J: [-19  10 -22  -7  30   6  -5 -10  -4  27  11  13   8 -12  30  -3  36  12
  12  -1   9 -18 -16  -4   6  21   4   8  12 -51   0   6  -6  12  51 -16
 -15   8  -1   7 -15 -17   0   2   2  -2  -6  28   0   6 -35  18   9 -36
 -23  18 -11 -24   4 -16  -4]
Z: [-19  10 -22  -7  30   6  -5 -10  -4  27  11  13   8 -12  30  -3  36  12
  12  -1   9 -18 -16  -4   6  21   4   8  12 -51   6  12  -6 -15   0 -16
  51   8  -1   7 -15 -17   0   2   2  -2  18   7  14   7 -26  23  27  -9
  25 -23  -2 -26 -22   2  38]
B: [-19  19 -22  -7  30   6  -5 -10  -4  27  11  13   8 -12  30  -3  36  12
  12  -1   9 -18 -16  -4   6  21   4   8  12 -51   0   6  -6  12  51 -16
 -15   8  -1   7 -15 -17   0   2   2  -2  -6  28   0   6 -35  18 -17 -36
 -23  18 -11 -24   4 -16  -4]
which: [-19  19 -22  -7  30   6  -5 -10  -4  27  11  13   8 -12  30  -3  36  12
  12  -1   9 -18 -16  -4   6  21   4   8  12 -51   0   6  -6  12  51 -16
 -15   8  -1   7 -15 -17   0   2   2  -2  -6  28   0   6 -35  18 -17 -36
 -23  18 -11 -24   4 -16  -4]
B
which: [-19  10 -22  -7  30   6  -5 -10  -4  27  11  13   8 -12  30  -3  36  12
  12  -1   9 -18 -16  -4   6  21   4   8  12 -51   6  12  -6 -15   0 -16
  51   8  -1   7 -15 -17   0   2   2  -2  18   7  14   7 -26  23  27  -9
  25 -23  -2 -26 -22   2  38]
Z
which: [-19  10 -22  -7  30   6  -5 -10  -4  27  11  13   8 -12  30  -3  36  12
  12  -1   9 -18 -16  -4   6  21   4   8  12 -51   0   6  -6  12  51 -16
 -15   8  -1   7 -15 -17   0   2   2  -2  -6  28   0   6 -35  18   9 -36
 -23  18 -11 -24   4 -16  -4]
J

D: [  8  11   4   9 -32   7  10   8   6   9 -31  11   6]
R: [  1   1  -7   0 -46   1  -2  -3  -1 -24 -44   4  -3]
V: [ 16  15  12  21 -12  24  15  22  17  22 -10  23  21]
M: [-18 -20 -14 -26  15 -23 -17 -21 -15 -24  13 -24 -20]
P: [ 15  19  12  25 -40  19  15  18  13  19 -36  22  16]
N: [ 16  15  25  12 -12  24  15  22  20  23 -21  28  21]
A: [  1   1  -7   0 -46   1  -2  -3  -1   0 -44   4  -3]
start: [  6   9 -31]
D, 8
which: [12 25]
P

megip: [-16  -5 -25 -41]
vunas: [ 8 15 13 22]
bezop: [ 12  24 -20 -37]
which: [ 8 15]
vunas
which: [13 22]
vunas
which: [-25 -41]
megip
loc: [13]
vunas, 2

kem: [-3  5 24  0 -4  0 -4  4  0 -4]
sezon: [ -1  -2 -42  -3  -8   7   3  -6  -6   3]
lerum: [ -3  -7  21  10  -5  -7  -6  10   3 -14]
ridu: [ 3  1 14  3  1 -3 -3 -2 -2 -3]
loc: [-42]
sezon, 2
size: [-3  5 24  0 -4  0 -4  4  0 -4]
10
size: [-3  5 24  0 -4  0 -4  4]
8
start: [-3 -7]
lerum, 0

Zik: [  0   6   8  -4  31   2  17   2  10   1 -12   1]
goman: [  4 -20   3   9 -12  -9 -22  12   7  -2  -6 -10]
tasu: [  5  19  -2  -3 -34  22  12   8  -2  12  11   7]
padot: [  4 -20   3   8 -12  -9 -22  12   7  -2 -10  -5]
gel: [ 11  -6  -2 -14  27 -25  27  14  -9 -40   7   7]
size: [  0   6   8  -4  31   2  17   2  10   1 -12   1]
12
loc: [-3]
tasu, 3
size: [5]
1
which: [ 12   7  -2 -10  -5]
padot
size: [ 11  -6  -2 -14  27 -25  27  14  -9 -40]
10
which: [ 19  -2  -3 -34  22  12   8  -2  12  11]
tasu
which: [14 -9]
gel

luri: [-5  8  8  0 -4]
gikor: [-36 -45  48 -47 -47]
Tadan: [-27 -36  38 -35 -49]
muv: [-31 -35  34 -34 -52]
nuvik: [ 35  39 -40  29  38]
Mogu: [ 30  37 -39  26  33]
which: [-36 -45  48 -47]
gikor
start: [ 48 -47 -47]
gikor, 2

Puda: [ -4  -2  -1  11  -9  19 -23  12  -5  -7  -1  31   8  24  -2  16 -30]
rulig: [ 34  41  -1   1   0 -37   1  -6  15 -16   9   4  -9   8  -1  -4   6]
Dufa: [ -7   2 -14  15 -14   6  -1  10  -5  17 -13  38 -15   8  -2   3  18]
Dun: [ 41 -37  34   1   1   0  -1  12  -7  25  -1   4  -9   8  -2   5 -15]
sikiz: [ -7   3  -1  11  20 -16  -1   5  -6  -7  -3   4  24   8 -10  32 -32]
Lig: [ -7   3  -1 -31  20 -16  -1   5  -6  -7  -3   4  24   8 -10  32 -32]
luku: [ -7   2  -1 -18   5 -15  -1  12  -5   1 -11   4  -9   8  -2  12 -21]
which: [ -7   3  -1 -31  20 -16  -1   5  -6  -7  -3   4  24   8 -10  32 -32]
Lig
start: [ 41 -37  34   1   1   0  -1]
Dun, 0
start: [-11   4  -9   8  -2  12]
luku, 10
which: [ -7   3  -1  11  20 -16  -1   5  -6  -7  -3   4  24   8 -10  32 -32]
sikiz
size: [ -4  -2  -1  11  -9  19 -23  12  -5  -7  -1  31   8  24  -2  16 -30]
17

Sus: [-28  31 -22 -25 -24 -28  26 -25]
Viv: [-23  15 -24 -28 -22 -25  31 -26]
Tuf: [ 26 -29  18  30  23  26 -29  34]
tagok: [  8  43 -35  32 -26 -19  25 -28]
deki: [-26  21 -30 -30 -19 -17  24 -25]
zetag: [-29  25 -28 -29 -26 -16  23 -25]
liso: [-24 -28  15 -22 -23 -21  11  -9]
Fisok: [ 12 -28   0  22   8  43 -36  32]
defo: [-25  27 -27 -30 -24 -25  33 -32]
start: [-23  15 -24 -28 -22]
Viv, 0
start: [ 26 -29  18  30  23  26 -29]
Tuf, 0
start: [  8  43 -36  32]
Fisok, 4

